Each row below holds a small network's activations on one input, seen along a few directions.
Each table varies a few parts of the input and shows all the possible inputs, shuffled.
Descriptions start from the smaller parts, as in this example, which fits no table here: one of 6 places along a line, together with either a single point or one of 11 places along a line or (one of 2 separate values, together with one of 8 places around a ring).
Shared parts are said once, and a part with two or three values counts as separate values.
In the rows, 128 means zero.

A family of inputs:
R1: [177 153  82 117 180 125 163 162  86 121  83 113]
R2: [154 136  94 129  97 176  75  88 123 126 143 120]
R3: [151 144 106 123 180 174 104 150  84 162 105 141]
R4: [149 122 109 100 142 166 100 109 145 137 146 154]
R5: [147  97 109 150 116 127  50  87 114 148 144 102]
R6: [128 136 186 128 161 153 151 134  63 128 116 149]
R7: [185 140  72 128  96 128 136 105 121  85 128  97]
R8: [ 52 137 105 126 132  58 187 228 216 144  94 132]
R9: [  9 126 211 133 116  93 180 194 187 165 128 158]
R10: [123  99 182 163 102 110 101  68  86 118 157 109]
R11: [128 121 186 106 128 148 147  95 121 100 159 155]
R12: [175 114  81 149 114  75 108 100 114 106 126  81]
R13: [134 134 173 136  78 159 128  70  99  95 158 127]
R14: [ 33 131 138 134 138 111 128 210 218 195 111 155]
R15: [176 132  86  98 142 118 162 120 145  90 122 126]
Q: Describe the family of inputs behind these rows.
A: one of 3 separate values, together with either a single point or one of 4 places along a line
Q: Changing only the choice among 3 separate values turns R8 into R9. The same change can be made to R12. Which row results?
A: R10
Q: A walk changes only the place on the line of 4. It starts at R10 and steps to R13. List the rest of the walk in order.
A: R11, R6

A family of inputs:
R16: [204 145  56 110 152 103 165 130 108  83 102 105]
R17: [117 156  86 113 147  81 207 205 170 115  88 126]
R18: [114 111 196 134  81 112 160  81 120  80 164 126]
R19: [192 123  27 128 131 120  79 119 147 132 119  94]
R20: [185 145  90 101 193 178 122 136  77 139 103 142]
R21: [ 98 151 121 104 189 153 156 215 134 168  88 164]
R22: [201 128 119 131 109 126 138  61  65  62 139  94]
R23: [ 93  99 163 149  63 126  69  71 150 132 178 121]
R24: [ 40 109 144 151  96  87 109 157 204 175 138 126]
R25: [187 107  83 150  90 142  47  52  98 111 154  93]
R26: [ 66 125 178 131 113  70 196 170 172 122 122 134]
R27: [189 136 153 126 145 201  98  69  35 124 139 134]
R28: [ 95 123 232 130 123 182 116  86  91 138 162 168]
R29: [ 98 133  57 132 128  98 115 186 211 164 101 117]
R30: [ 40 129 214 130 160 142 144 181 140 175 124 177]
Q: Describe the family of inputs behind these rows.
A: one of 3 separate values, together with one of 5 places around a ring
Q: Changing only the choice among 3 separate values turns R16 into R19. The same change can be made to R22. Which row results?
A: R25
Q: Which other rows does R23 become when the choice among 3 separate values takes its other values? List them by row number.
A: R18, R28
Q: Which other rows does R21 become when the choice among 3 separate values takes its other values? List them by row number.
A: R17, R29

A family of inputs:
R31: [ 72 129 204 134 147 143 145 144 143 179 128 152]
R32: [101 120  86 123 179  94 131 205 163 178  93 135]
R33: [117 155 100 134 121 104 167 156 178 103 107 126]
R34: [206  98 104 140 107 107  87  40  82  82 151  80]
R35: [111 144 100 155 118  84 139 165 171 127 105 108]
R36: [228 117 132 114 131 143 132  41  60  67 154 119]
R37: [210 128  56 135  95 170  56  61  88 115 138  87]
R38: [222 137  64 117  97 191  88  55  97  93 145 107]
R39: [ 76 118 150 151 114  92 146 166 113 148 115 115]
R40: [ 88 137 164 112 111 118 189 162 124 117 125 135]
R41: [ 82 128 172 129 128 117 169 171 101 136 117 130]
R42: [114 140  97  83 174 119 175 197 173 146 102 156]
R43: [118 155 138 143 163 119 160 177 122 127  88 135]
R44: [205 103 121 149 134 114  83  44  43 100 141  88]
R45: [221 106 111 120 109 126 118  36  92  61 158 100]
R46: [206 132  74 143 123 178  51  64  47 129 129  93]
R47: [ 92 126 176 108 123 161 128 128 134 111 151 174]
R48: [ 76 131 168 127 106 128 147 124 198 158 146 145]
R49: [107 132  70  92 151 102 160 187 205 140 110 142]
R50: [103 121  68 113 149  83 133 196 200 163 109 125]
R51: [110 143 119 165 147  93 136 173 134 141  88 119]
R52: [ 80 138 195 115 128 144 166 134 164 163 135 158]
R53: [ 72 120 166 146 103 107 121 133 192 177 140 129]
R54: [ 78 106 163 146 127 131  81 135 121 141 142 152]
R55: [ 83 106 147 137  97 120  84 126 162 127 156 143]
R56: [ 79 119 134 142  87  81 147 160 149 133 132 108]
R57: [125 163 127 123 143 119 182 166 145 110  97 140]
R58: [ 69 120 185 152 131 116 123 140 155 193 127 133]
R59: [ 88 118 149 119 100 143 111 117 170 106 159 159]
R60: [230 149  87 109 121 208 102  62  64  96 142 124]
R61: [ 85 117 183 128 145 160 107 138 110 129 144 169]
R62: [219 146  91 123 139 204  79  68  38 118 133 112]
R63: [106 130 107 102 194 119 155 209 153 164  93 151]
R64: [ 83 131 136 123  89 101 174 152 155 112 134 122]
R65: [216 116 135 130 148 140 109  46  34  89 146 109]
Q: Describe the family of inputs behind these rows.
A: one of 5 places around a ring, together with either one of 2 separate values or one of 5 places along a line
Q: Changing only the place on the ring of 5 turns R44 into R34. The same change can be made to R54. Which row results?
A: R55
Q: A walk changes only the place on the ring of 5. It starts at R62 and steps to R46. List the rest of the walk in order.
A: R37, R38, R60

A family of inputs:
R66: [ 67 124 188 103 165 103 206 193 160 140 115 173]
R67: [ 53 149 147 121 149 168 130 201 160 183 106 167]
R68: [174 138 171 136 109 158 140  60  25  82 148 112]
R69: [193 115 163 139 164 160  95  63  34 121 143 127]
R70: [ 84 122 159 166  94  67 157 153 120 125 117  95]
R71: [178 149  33 117 105 152 116 119 153 113 121 106]
R72: [181 140 159 151 132 178 104  72  18 121 133 118]
R73: [168 134 155 126  74 170 123  38  76  65 166 123]
R74: [ 61 131 155  91 135 135 149 171 214 167 141 177]
R75: [190 161  56 129 160 132 138 154  88 127  79 102]
R76: [184 154  29 124 139 158  95 147 113 136 100 107]
R77: [ 64 132 175 114 199 126 168 199 148 177 101 176]
R78: [187 104 138 126 143 189  46  52  65 128 161 139]
R79: [185 157  67 119 136 112 175 144  95  93  94  97]
R80: [182  99 146 114 104 181  65  23 110 107 181 132]
R81: [ 83 129 149 174 123  88 118 163 112 160 100  97]
R82: [ 53 155 175 129 169 148 170 208 135 171  92 160]
R83: [187 110 176 122 139 141 130  54  44  82 156 119]
R84: [187 129  61  99 134 105 150 116 158  76 125 115]
R85: [ 76 117 128 163  62 103  97 125 185 149 144 104]
R86: [170 124 139 131  74 196  77  34  93 106 165 122]
R87: [ 67 134 175  92 133 112 191 176 206 127 137 180]
R88: [ 94  94 157 150 126  44 152 145 135 128 124 106]
R89: [199 133  65 118 191 110 130 146 100 128  89 113]
R90: [194 126  77 107 166  91 168 138 108  93 102 106]
R91: [176 128 133 142 110 205  55  63  50 130 149 127]
R92: [192 125  37 110 171 138  87 137 126 135 112 120]
R93: [ 58 149 188 122 139 125 209 199 145 134 109 161]
R94: [ 84  94 125 146  93  81  91 113 200 155 156 115]
R95: [187 121  43 104 134 134 107 109 166 114 134 115]
R96: [ 61 128 147 101 176 148 127 190 172 186 118 184]
R97: [ 78 120 121 168 101 113  76 153 140 173 122 105]
R98: [ 87  96 116 152 134  91  70 140 153 177 133 119]
R99: [ 59 156 174 114 109 133 195 183 191 119 128 170]
R100: [ 94 104 145 161 158  63 113 152 125 165 109 110]
R101: [ 53 152 153 112 110 154 153 181 200 161 129 163]
R102: [ 88  99 143 143  91  55 136 120 187 114 149 116]
R103: [ 80 124 144 162  61  77 142 130 171 109 139 106]
R104: [179 158  50 114 104 124 159 124 144  75 114 107]
R105: [180 108 161 110 104 153 112  29  95  66 178 130]
Q: Changing only one part turns R101 into R86. The same change can be made to R82. Which row results?
A: R72
Q: Changing only one part turns R75 into R81. The same change can be made to R71. Which row results?
A: R85
Q: Describe the family of inputs behind these rows.
A: one of 2 separate values, together with one of 4 places along a line, together with one of 5 places around a ring
Q: Which other rows does R89 become when the place on the ring of 5 takes its other values? List them by row number.
A: R84, R90, R92, R95
Q: Which other rows does R69 become when the choice among 2 separate values takes its other values? List them by row number.
A: R72
